cols: M W A G T U
Q_791: [  7  13 -14  50  -9 -10]
Q_832: [ -1  -4 -40  28 -38  -4]
Q_536: [ 33 -30 -11 -28  37 -23]
Q_439: [ -3 -12 -21 -29  -1  -5]
Q_372: [-28 -21 -31  56 -61  54]
Q_268: [  7  13 -14  50 -30 -10]
Q_74: [  3 -10  -4   8  15   1]
Q_78: [-34  15   9  30  12  14]
Q_939: [-84  32  -7  22 -13  15]
Q_730: [-29   0  13  -7  44  10]
loc: [9]	Q_78, 2
loc: [14]	Q_78, 5
loc: [-23]	Q_536, 5

cols: Y R J Q B K
Q_791: [-18 -31 -44 -18   1  17]
Q_939: [ 20 -17 -44  -5   8  15]
Q_646: [ 29 -22 -43 -11   7   6]
Q_74: [ 20 -25 -60 -15   2   3]
Q_268: [ 27 -21 -55 -20  14   5]
Q_730: [ 33 -16 -59  -3  15 -10]
Q_439: [ 12   8 -51 -23   3   4]
Q_372: [ 29 -22 -37 -20 -21  -5]
Q_536: [ 20  -4 -44  -5   8  15]
Q_78: [ 39  12 -77 -15   7   9]
miss Q_372: [-37  29 -20 -21  -5]	[-22]
down: [ -3 -23]	Q
[ 29 -22 -37 -20 -21  -5]	Q_372
miss Q_646: [-43  29   6 -11 -22]	[7]
down: [-51 -37]	J
loc: [-17]	Q_939, 1
miss Q_268: [ 14 -21   5  27 -55]	[-20]

cols: S D E X V F P C L
Q_730: [  8  76  77  58  27  24 -21 -41 -51]
Q_268: [-47  48 -19  60  -2  50 -20 -56  30]
Q_439: [ 53 -66  13 -61 -48 -26 -19  20  13]
Q_536: [-73 -25  -6 -48 -72   0  41 -16   8]
Q_646: [ 54 -62  14 -60 -52   2  25  -1  39]
Q_939: [ 38  50  27  62  -7  30  13 -76   9]
Q_78: [ 35  66  23  66  16  26  -9 -57 -26]
Q_832: [  2  24  11  27 -81  -6  44 -59 -43]
Q_16: [-21  59 -27  65  12  45 -55 -28 -25]
Q_74: [ 36 -55  20 -52 -66 -21  53  -8  21]
Q_372: [ 31 -38  23 -40  69 -42  13  59  27]
down: [-62  50  66  24  59]	D
loc: [-20]	Q_268, 6
loc: [-73]	Q_536, 0
miss Q_730: [ 58 -51 -41   8  27  24  77 -21]	[76]
miss Q_74: [-21  -8 -66  20  21 -52  53  36]	[-55]
miss Q_74: [-66  20  53  36  -8 -55 -21 -52]	[21]

cols: vare vuv Dak gelev nusen Tal sez konef Mon
Q_268: [ 24   4  -8  11   5  29  34  28 -13]
Q_730: [-26   8  17  -9 -10 -22  23  16  21]
Q_536: [-26 -50 -26   2  19 -28 -11 -44 -26]
Q_791: [-22  -3   3   5  80 -14  17  24  -6]
Q_372: [-10  27   3 -11 -12   7 -20  -9 -18]
Q_439: [-14   9   3  11 -36  -1   3 -30  -2]
Q_16: [-14  20  28  35   8 -20   4  43 -17]
Q_832: [-35  16  42  12 -14 -12  31  -6  29]
Q_939: [ 21  24   8 -23  16 -12 -20   7   6]
Q_646: [-29   1 -39  22   9  10 -10  11  11]
loc: [-35]	Q_832, 0
loc: [20]	Q_16, 1
[-26 -50 -26   2  19 -28 -11 -44 -26]	Q_536
down: [-22 -28 -14   7  -1 -20 -12 -12]	Tal
loc: [34]	Q_268, 6
loc: [23]	Q_730, 6
miss Q_372: [-18   7  -9   3 -10 -20 -12  27]	[-11]

cols: Libip subos Fim Vime
Q_78: [  4 -12   5  85]
Q_536: [ 23  29  80 -16]
Q_268: [23 29 80 40]
miss Q_536: [-16  29  80]	[23]
down: [-16  40]	Vime
loc: [85]	Q_78, 3
down: [80 80]	Fim
miss Q_268: [80 23 29]	[40]

cols: Naze dad Peti muk Zafur zil ful rik fer Zaz
Q_536: [ 11  11  14 -51   3  42  30  27 -15 -80]
Q_74: [  6   4  -7 -15  10  11  15   6  -6 -24]
Q_730: [ -9  15 -17   5 -10   3  19   4  -6  -3]
Q_16: [ 11  11  22 -51   3  42  30  27 -15 -80]
Q_78: [ 12 -13  15 -11  -6   1 -14  -2   4  -7]
Q_939: [-10  28 -14 -16  -3  25  42  20 -16 -40]
Q_268: [ 12  -7  18 -21   1  12  -3   5  -1 -25]
down: [11  4 15 11]	dad
loc: [18]	Q_268, 2

cols: vif tered ruduk lifeg gonib lok
Q_730: [ 54 -18 -18 -40  68 -77]
Q_536: [-29 -34 -56 -40 -21  14]
Q_268: [ -5  89  78 -40  -5  60]
Q_16: [ 66  35  34 -40  73 -59]
Q_372: [ 17  31  18 -40  -7  26]
Q_646: [ 12  10  -5 -40  23 -13]
Q_832: [-47  65  47 -40 -49  95]
Q_791: [ 67 -41 -46 -40  47 -68]
Q_939: [  7 -54 -64 -40  20 -43]
Q_74: [ 11   9  -4 -40  23 -15]
Q_78: [  8   4 -11 -40  20 -12]
[-29 -34 -56 -40 -21  14]	Q_536
loc: [66]	Q_16, 0
loc: [-59]	Q_16, 5
down: [ -7  23 -49  47]	gonib
miss Q_372: [ 17 -40  26  -7  31]	[18]
down: [67  7]	vif
miss Q_791: [-68 -46 -41  67  47]	[-40]

cols: fizi zes roke Vomi Lipo bafav Timam
Q_78: [-55 -58 -52  40  62 -44 -51]
Q_439: [-67 -56  40 -11  57 -16  28]
Q_730: [ 54  43  55  56  57 -56 -54]
Q_536: [-56 -54 -24  50 -58 -57 -56]
Q_372: [-67 -56  40 -11  57 -16 -65]
Q_16: [-56  54  50 -55 -60 -58 -50]
Q_646: [-56  54  50 -59 -24  61  54]
Q_791: [-48 -55 -47  42  50  -7 -53]
[-56  54  50 -59 -24  61  54]	Q_646
down: [-16 -58  61]	bafav
miss Q_791: [-55  50  42 -53 -47 -48]	[-7]
miss Q_730: [-54 -56  56  57  54  43]	[55]
loc: [-59]	Q_646, 3
loc: [-65]	Q_372, 6
miss Q_730: [-56  43  54  55 -54  56]	[57]

cols: naru damiv kigep zorob Tene tumu los
Q_439: [ 57  27   0 -55   1   9   6]
Q_791: [-25   5   0  12 -23   5  17]
Q_372: [  0   0  14   0 -22   9   6]
Q_939: [-25   5   0  12 -23   0  15]
Q_646: [  0   0  14   0  76  18 -22]
Q_730: [ 0 -1  1 -1  0  3 11]
[  0   0  14   0 -22   9   6]	Q_372
miss Q_939: [  0 -25  15  12 -23   0]	[5]
down: [  0 -25   0]	naru
[ 0 -1  1 -1  0  3 11]	Q_730
loc: [18]	Q_646, 5

cols: Ginin Komur Tufud riba gep lis
Q_646: [ 22   5   6 -10  -5 -13]
Q_730: [ 22  -9   3 -10  -6 -11]
Q_939: [ 21   3   6  -9  -6 -12]
Q_439: [ 21   5   6 -10 -11 -11]
Q_268: [ 21   5   4 -10  -5   4]
Q_791: [ 21   2   5 -10  -5 -16]
Q_16: [ 20  -1   7  -9  -6 -13]
Q_74: [ 21   5   6 -10  -6 -12]
[ 22   5   6 -10  -5 -13]	Q_646
[ 21   2   5 -10  -5 -16]	Q_791
[ 21   5   6 -10 -11 -11]	Q_439
miss Q_268: [-10   4   4  -5  21]	[5]
loc: [-1]	Q_16, 1
down: [-11   4 -16]	lis

cols: fiti sisog Rof Sapaz nelil Gelo nuko Tegal gaz
Q_268: [ 35  85  -2 -15 -72 -19 -92 -11 -77]
Q_536: [ 36 -37 -38  27  45 -21   7 -15  24]
Q_730: [ 74  35 -22 -27 -67   7 -61  33 -18]
Q_939: [ 68 -82 -15  15  17 -29 -33  -9 -50]
Q_78: [-67 -45  58  59  66 -65 -25  -8 -48]
miss Q_536: [-38  45   7 -21  24  27 -15  36]	[-37]
down: [ -2 -38 -22]	Rof

cols: zudet pipel Vok fumud
Q_791: [-70  88 -67  37]
Q_646: [-23 -71   1  -1]
Q_74: [-30  -3 -69 -35]
Q_372: [-80  -3 -31 -35]
Q_939: [  0  60 -80 -27]
down: [-70 -23 -30 -80]	zudet
loc: [-71]	Q_646, 1
loc: [-31]	Q_372, 2
down: [-70 -23]	zudet
loc: [-70]	Q_791, 0
loc: [0]	Q_939, 0
down: [-69 -31]	Vok

cols: bave ruga pafup banuk vomed
Q_16: [-42 -41 -70  -2  33]
Q_439: [ 18  20  57 -30  16]
Q_74: [  3  11  35 -44  29]
Q_78: [  2  15  33 -49  16]
Q_268: [  0 -70 -19  61   5]
Q_832: [-13  30  -4 -51  20]
Q_372: [ 14 -77  27  15  42]
Q_646: [ 13  56  46 -54  -1]
miss Q_16: [ -2  33 -70 -42]	[-41]
down: [ 20  11  15 -70  30]	ruga
miss Q_78: [ 33 -49   2  16]	[15]

cols: Vure fub maguz Defa muze Vugel Lisiv lefut
Q_939: [ 47  34  56  48  33  11 -52  55]
Q_16: [ 47 -22  35 -43  72  94 -85  39]
Q_268: [-11 -21  38  51  47  47  42 -27]
loc: [48]	Q_939, 3
miss Q_939: [ 47  55  34 -52  56  11  48]	[33]

